These are the activations of a small neural network, seen along a few directions. Each row is one input.
Each table varies a few parts of the input and shows all the possible inputs, shuffled.
Descriptions start from the smaller parts, as in this example, which fits no table here: one of 6 places along a line, together with either a single point or one of 9 places along a line or (one of 3 separate values, together with one of 8 places around a ring).
Shared parts are said once, and a part with two or three values counts as separate values.
In the rows, zero is written as 128.

Other details of the inputs shift rows strongly along two fixed directions, in all tables alike. That doesn't count.

A family of inputs:
x1: [153 194 177 151 182 122  97 105  76  82 113 124 139 148 192 196]
x2: [133 160 147 122 145 130 117 138 102 122 144 149 161 120 125 132]
x3: [139 154 131 135 144 125  96 107 137 116 163 136 143 127 101  74]
x4: [133 177 134 118 155 123 110 128 124 100 147 131 141 102 130 126]
x5: [112 132 161  84 127 117 147 147 110 138 104 129 136 155 174 199]
x6: [120 166 144 129 141 129 112 131  98 111 133 147 174 120 125 141]
x7: [150 123 109 146 134 140 103 115 165 132 171 136 130 110  73  45]
x8: [211 119 103 183 145 145 109 127 127 103 163 152 112  71  90  75]
x9: [ 93 152 158 116 126 127 116 104 113 136 120 123 131 175 148 141]
x10: [138 126  93 144 126 143 105 121 175 124 165 123 111  95  82  46]
x11: [149  94  95 106 109 130 150 149 169 132 141 133  94  83 100  93]
x12: [122  78 130 147 106 128 169  99 163 176  78  95  33 182 163 179]
x13: [122  80 146  75 109 105 183 167 147 165  92 129 100 146 160 196]
x14: [ 99 157 141 136 125 131  98 106 111 117 129 133 158 147 122 114]
x15: [146 115  80 144 125 135 117 167 127 129 146 158 170  65  89  87]
x16: [153  66 111 105 103 116 181 177 164 174 123 146 100 103 100 129]
x17: [170  63 100  88 110 111 169 181 170 156 138 145 104  92 106 127]
x18: [ 69 124 135 100 109 129 154 124 117 144  71 121 135 163 175 186]
x19: [135  74 120  84 104 107 189 156 167 178 109 129  85 129 128 164]
x20: [117 168 150  92 148 113 125 135 123 102 123 119 134 126 172 173]
x21: [104 181 160 150 153 132 110  87  62  74 118  92 151 159 168 163]
x22: [107 192 160 154 163 122 109  97  56  79 121  94 161 152 173 183]
x23: [145 133 100 181 132 135  96 112 102  94 161 104 137 114  97  74]
x24: [210 121 105 180 153 133 113 142 124 114 156 150 113  70  96 100]
x25: [157 116  82 135 129 133 109 178 122 114 151 160 182  62 100  92]
x26: [ 74 183 187 130 153 132 101  76 115 123 119 113 142 193 160 143]
x27: [ 89  80 144  92  93 110 175 126 160 182  86 113  74 184 151 168]
x28: [107 144 169 105 136 125 141 117 118 127 115 134 132 155 151 154]
x29: [104 202 165 152 162 150  64  82  99 101 158 130 177 155 125  88]
x30: [ 59  76 107 113  83 132 166 123 163 188  69 103  97 174 155 163]
x31: [134  70 119  85 100 119 183 145 169 165 111 130  83 133 120 138]
x32: [ 87 214 161 125 160 125  84  78 113  88 127 107 140 165 160 130]
x33: [107 153 163 104 131 134 132 117 105 123 115 134 142 158 151 153]
x34: [111 149 153 103 131 119 127 142 101 115 112 137 165 137 158 181]
x35: [131  47  78 159  83 136 163 131 159 160 124  84  72 129 101 104]
x36: [183 103  87 160 134 129 118 165 105  91 166 121 150  66  99 100]
x37: [191 108  97 186 135 136 110 120 142 125 151 137  89 102  94  76]
x38: [107  62 118  90  73 124 190 152 155 172  83 129  97 140 132 165]
x39: [132 109  99 153 109 148 106 128 152 137 154 141 144 106  69  55]
x40: [114 155 100 158 134 141  78 120 114 110 149 144 179 108 102  68]
Description of these inputs: one of 5 places along a line, together with either one of 2 separate values or one of 6 places along a line.
The inputs of x15 and x25 match in every part but the place on the line of 5. If x19 is changed in the same way as x15 into x25, which row does it become?
> x17
Which other rows does x9 become when the place on the line of 5 takes its other values? List them by row number.
> x2, x5, x29, x33
List by row number the other rows that have the place on the line of 5 in common with x7.
> x10, x12, x26, x29, x30, x35, x39
Start at x13 and move only the place on the line of 5, one step at a time. The first step leads to x16. Which rows follow, in order?
> x28, x27, x26
Which other rows does x22 become when the choice among 2 separate values takes its other values? List them by row number.
> x24

A family of inputs:
x41: [131 183 114 169 155 144  76 118  77  75 148 144 201  93 116 100]
x42: [109 208 184 106 178 109 116 111  84  83 130 102 154 150 185 199]
x43: [ 94 235 204 116 180 120 100  68  85  86 117 114 139 182 184 178]
x44: [120  50  92 125  77 125 179 159 135 156  94 112 102 124 122 154]
x45: [150 187 112 181 166 148  76 108  85  64 159 127 174  85 118  92]
x46: [ 99  57  83 105  81 111 185 139 197 191  75  90  34 147 153 168]
x47: [ 98 186 185  99 158 113 114 115  84 102  90 129 162 175 208 221]
x48: [ 73 174 209 145 151 129 118  55 101 154  82 117 119 239 187 194]
x49: [ 95 120 173 141 121 133 138 107 106 175  84 138 127 202 158 184]
x50: [130  27  89  68  70 111 201 200 193 201 123 134  93 103  90 130]
x51: [172  41  92 105  90 121 199 180 168 165 110 132  63  91 116 149]
x52: [123 153  88 153 137 143  74 143 129 114 164 150 186  81  88  56]
x53: [189  98 111 188 135 138 111 149 108 140 151 168 152  97  83  95]
x54: [114  24  65 113  59 133 191 146 206 200  99 117  60 119  94 102]
x55: [137 162  93 171 138 159  66 128 108  95 177 159 202  73  68  33]
x56: [109  74 139  76  94 108 192 156 136 170  65 128  93 157 179 222]
x57: [183  97  75 168 120 135 105 132 149 108 191 114 112  81  58  23]
x58: [ 70 217 204 101 160 129  92  90  75 102 104 137 184 188 193 186]
x59: [149 202 164 141 180 133  85 109  79  67 148 137 166 117 157 141]
x60: [135  48 105  93  82 126 188 154 195 188 114 142  68 122  98 109]
x61: [ 92 105 144 111 112 112 171 113 109 129  82  63  84 188 193 213]
x62: [184 139  61 182 153 141  80 154 130  87 185 139 157  34  77  45]
x63: [105 199 179 110 164 118 117 116  68  93 113 138 181 149 171 186]
x64: [153  12  66 132  66 128 202 170 167 167 103  97  52  99 106 135]
x65: [101 180 203 160 159 125 113  57  94 138  87 109  99 225 193 203]
x66: [138 140 110 158 136 141  84 107 129  99 187 118 155 114  76  29]
x67: [163 119 108 113 135 112 131 177 127 118 165 147 163  71  93 110]
x68: [103  96 147  81 102 109 188 150 123 158  68 129 105 159 178 222]
x69: [180 180 132 150 174 136  97 135  94  73 177 149 169  70 102  91]
x70: [172 105 113 122 127 124 127 139 171 134 142 137  87 108 115 103]
x71: [132 153 115 158 136 144  72 124  96  89 185 131 194 109  81  45]
x72: [108 140 172  89 138 110 156 120 119 128  72 103  94 180 217 241]
x73: [ 88 180 178 103 141 131 115 114  95 118 112 145 168 163 160 162]
x74: [ 69 131 175  72 117 115 177 103 145 165  77 113  92 197 172 193]
x75: [162 145 124 133 149 138  86 126 155 111 174 159 148  99  92  54]
x76: [160 210 146 143 184 123  67 112 115  72 200 134 167  93  99  71]
x77: [138 107  87 152 111 137 130 118 156 134 131 118  95 107 104  91]
x78: [167 129 113 135 138 142  97 132 155 120 179 166 144  83  71  36]
x79: [145  21  69 132  62 127 189 149 190 178 112  99  37 115  92 105]
x80: [173 132 118 139 136 132 118 130 146 116 160 148 110  93  93  78]
x81: [131  23  47 109  70 115 189 194 182 189  92 124  85  89 114 144]
x82: [ 64 233 209  94 179 113  94  75 100  97 132 109 168 192 178 169]
x83: [ 47 206 187 133 143 139  91  76  62  94 103 105 185 197 177 170]
x84: [ 97  83 141  71  93 118 170 152 159 178  78 131 100 168 167 191]
x85: [ 50 119 158 109  99 127 160  85 136 154  74  83  93 208 171 178]
x86: [145 109  62 154 121 141  98 142 179 136 172 142 134  67  61  21]
x87: [151  72  95 104  96 133 161 179 160 165 144 163 131  83  70  84]
x88: [173 182 137 152 167 137  72 109 121  83 178 152 146  94 105  68]
x89: [125  46  92 114  81 115 177 160 134 154 107 101 101 134 127 150]
x90: [205 164 132 218 181 149  66 115  83  89 183 157 167  90  90  73]
The inputs of x84 and x47 match in every part but one. If x52 is changed in the same way as x84 into x47, which row does it become?
> x81
The inputs of x71 and x61 match in every part but one. If x87 is changed in the same way as x71 into x61, which row does it become?
> x69
What do these inputs look like to the network?
> one of 5 places around a ring, together with either a single point or one of 4 places along a line or one of 5 places along a line
Which other rows does x82 become when the place on the line of 5 takes its other values? List them by row number.
> x60, x74, x75, x78
Which other rows does x70 become when the place on the line of 5 takes its other values? List them by row number.
> x43, x76, x80, x88
Which other rows does x79 become when the place on the line of 4 takes its other values? List them by row number.
> x46, x57, x77
Which other rows does x77 become when the place on the ring of 5 takes its other values? List them by row number.
> x41, x45, x54, x55
